These are the activations of a small neural network, seen along a few directions. Each row is one input.
In each table, some parts of the input vary, and every possible input appears once, in random order.
A made-up example of a description, with smaller parts first: ring(5) and (point or ring(11) or (values(3) and line(4))).
Shared parts are said once, and a part with two or three values counts as separate values.

Other details of the inputs shift rows strongly along three fixed directions, in all tables alike. That doesn't count.

A family of inputs:
R1: [ -3   0   6 -27 -26 -20 -16 -21 -10 -16   4]
R2: [-23  34   3  -7 -12 -13  -9  -3   8 -12  17]
R3: [-26   8  20 -12 -10  -8 -28 -23   6 -21  18]
R4: [ 10 -38   1  31   0   2  29   6   4   3   3]
R5: [ -8  22 -13 -40 -13 -10 -11   7  14   0 -20]
R6: [-20   7  13 -13  -2  -6 -33 -26  14  -5  10]
R7: [ 10 -27   8  33   7   3  30   8  10  29  -8]
R8: [-26  23  10  -5 -15   0 -12 -13   1 -28  16]
R9: [-26  37 -19   5 -13   6  10  12   0 -30   6]
R10: [-38  19 -19  -9 -19  -8  23  13  27   0  -7]
R11: [-30  20 -19 -22  -2  -3  27   8  29 -13   2]
R12: [ 31 -22  -4  15 -24  17  16   9 -34 -24   6]
R13: [ 32 -19  -6  29  38  -2   6  15   2   8  -7]
R14: [ 36 -17  -3   9  11  19  13  23  -9  22 -33]
R15: [-25  18   3  -8 -22   2  30 -10  11 -16  22]
R16: [ 28 -20  17  33  26   9  -7 -11  -3  30  -2]
R17: [-20  40  -6  -7   0 -17  -7  -6  18   1   3]
R18: [ 16  -2   8 -43  33 -11 -29   3  38  62 -37]
R19: [-15  18  -2 -30  -9 -22  -6  -1  -3  15  -8]
R20: [  4  27 -36 -14  55 -13  -8  22  53  59 -46]
R21: [ 13 -31  18  19  -7  16   7  -1 -44  -6  -3]
R22: [-19   5  -7 -27 -23   5  -5   6 -16 -18  10]
R23: [ 22 -17 -14   4  26  15  15  35 -13  27 -26]
R24: [ -8  -4  44 -32 -22 -21 -34 -50  -6  11   3]
R25: [-27  20  -7  -1 -20   2  -8   0  -3 -34  19]
R26: [-21  59 -53   4 -17   5  26  26   3 -13  10]
R27: [-14  22 -12 -22 -24  -3   5   8 -11 -12 -14]
R28: [ 28  -8 -35  14 -21  27  35  41 -33 -25  12]
R29: [ 25 -22  -6  27  35  15  -4  -2   4  22 -14]
R30: [-22  -4  55 -17  -2 -15 -53 -52  12  -2  16]
R31: [  5 -30  22  28  -1  27  34 -10 -10 -12  11]
R32: [-34   5  -8 -12 -14 -11  10   2  30   0  -4]
R33: [ 30 -33  -6   7  24 -10   4  11 -19  21 -19]
R34: [ 22 -27  -6  11  19   4  10  20 -23  14 -26]
R35: [ 22 -27  15   9   5  14   6   4 -26  20   3]
R36: [ 15 -24  15  38  12  19   3  -8 -18 -17   3]
R37: [ 21  16 -15 -43  41 -21 -12  24  46  76 -43]
R38: [-19  32 -29  -2 -16 -10   8  19   1 -38  20]
R39: [ 27 -47  40  26  17   2 -31 -42  -9   7  17]
R40: [-15  32 -42 -21 -24  -3  20  32  -9 -25 -16]
R41: [ 27 -48  52  18  47  -1 -37 -36   9  29 -11]
R42: [-26  28 -10   2 -24  11  -2  -3  -6 -29  19]
R43: [-23   4  32  -6 -12  -4 -34 -32   4 -12  17]
R44: [ 17 -28  13  38  -8  13  -1 -10 -28 -31  31]
R45: [ -6  14 -12 -32 -21   6  -5  13   0 -10   2]
R46: [ 28 -12   8  21 -28  24  22   9 -37 -11   5]
R47: [  4  44 -48 -12  54 -28   6  49  53  58 -44]
R48: [ 18  -5 -32  38  -3  19  23  13 -22 -23  17]
R49: [-18   7  54 -16  -5 -22 -45 -57  12   2  23]
R50: [  7 -13 -24  28  -4  19  60  23 -12 -31  18]
R51: [ 27 -33  -4   7   5   9   7  13 -26   2   4]
R52: [-11  -6  40 -16   6 -28 -47 -56  19  -5  15]
Description of these inputs: line(4) and (values(2) or ring(5) or line(6)).
The inputs of R43 and R25 match in every part but the line(4) part. If R23 is changed in the same way as R43 into R25, which row does it become? -> R22
The inputs of R40 and R27 match in every part but the line(4) part. If R29 is changed in the same way as R40 into R27, which row does it become? -> R20
Which other rows does R26 become when the line(6) part takes its other values? List them by row number. -> R2, R16, R17, R47, R49
List by row number the other rows that have the line(4) part in common with R39. -> R1, R4, R12, R13, R28, R33, R38, R44, R48, R50, R51, R52
Which other rows does R45 become when the line(4) part takes its other values? List them by row number. -> R18, R28, R37
Which other rows does R35 become when the ring(5) part takes its other values? List them by row number. -> R19, R24, R37, R46

A family of inputs:
R53: [ 20 -18  27  24  25   8 -18 -15   0  19  -4]
R54: [ 34 -39  41   7  19  -5 -30 -31 -13  34  -7]
R55: [ 14 -35  24  17  20   6 -13 -19  -4   3   6]
R56: [ 16 -18 -12  15  25   0  25  21   7  14 -22]
R57: [ 21   0 -24   3  14  15  25  40  -1  23 -27]
R58: [ 22 -13  -9  15  16  11   6  24 -18  10 -25]
R59: [-17  26 -21   9 -11  11   8  14  -3 -30   5]
R60: [ 18 -33  27  16  16  -1 -16 -23   0  10  11]
R61: [ 15  -1  -5   6  29 -12 -11   0  20  17  -7]
R62: [ -8  16 -13  -9 -47  16  18   5 -27 -35  24]
R63: [-35  17  19 -21 -28 -11 -33 -40   2 -41  32]
R64: [ 12 -11  -2  22  15  12  15  14  -2  18 -11]
R65: [  6 -23  31  21 -19   8   6 -28 -22 -12  21]
R66: [-28  19   9 -39 -11 -36 -18 -26  33   3   6]
R67: [  9 -14  -7   3 -19  19  19  13 -26 -25   8]
R68: [-28  -2  12  11 -42  18   6 -16 -23 -47  30]
R69: [ 17 -20 -16  16  33   2  19  22  10  20 -21]
R70: [-18  20   3 -69   1 -39 -37 -20  44  28 -11]
R71: [ 23 -18  21  21  20   3 -15 -20  -1  14   2]
R72: [-14 -22  48 -12 -45  17 -22 -43 -30 -33  29]
R73: [-15  53 -74   4 -10   3  56  65   5 -12  -5]
R74: [ 17 -28  14  13  17  -5  -3 -11   5  19  -1]
R75: [-28  18   6 -32   4 -23 -13 -12  36  14 -16]
R76: [-38  36  -4 -54  16 -34 -38 -14  55  24 -17]
R77: [ 25 -10 -24   8  25   2  11  33 -11  13 -26]
R78: [-20  17  -2  17 -47  18  15  -8 -31 -49  46]
R79: [-39  54 -19 -39  -2 -22 -14   3  39  10  -3]
R80: [ 32 -21  -3   8  20  -5  -3  10 -12  20 -15]
R81: [-15  39 -43   3 -10   2  42  42   8  -5 -11]
R82: [  3   9  -6  16 -26  21  14  17 -42 -25  10]
What is each input in this table made of? -> ring(5) and (values(2) or line(4))
The inputs of R76 and R60 match in every part but the ring(5) part. If R59 is changed in the same way as R76 into R60, which row does it become? -> R61
Which other rows does R68 become when the ring(5) part takes its other values? List them by row number. -> R64, R69, R73, R74
Start at R53 and move only the line(4) part, one step at a time. The first step leads to R79. Which rows follow, in order? -> R64, R81
List by row number the other rows that have the ring(5) part in common with R67. -> R55, R56, R63, R69, R77
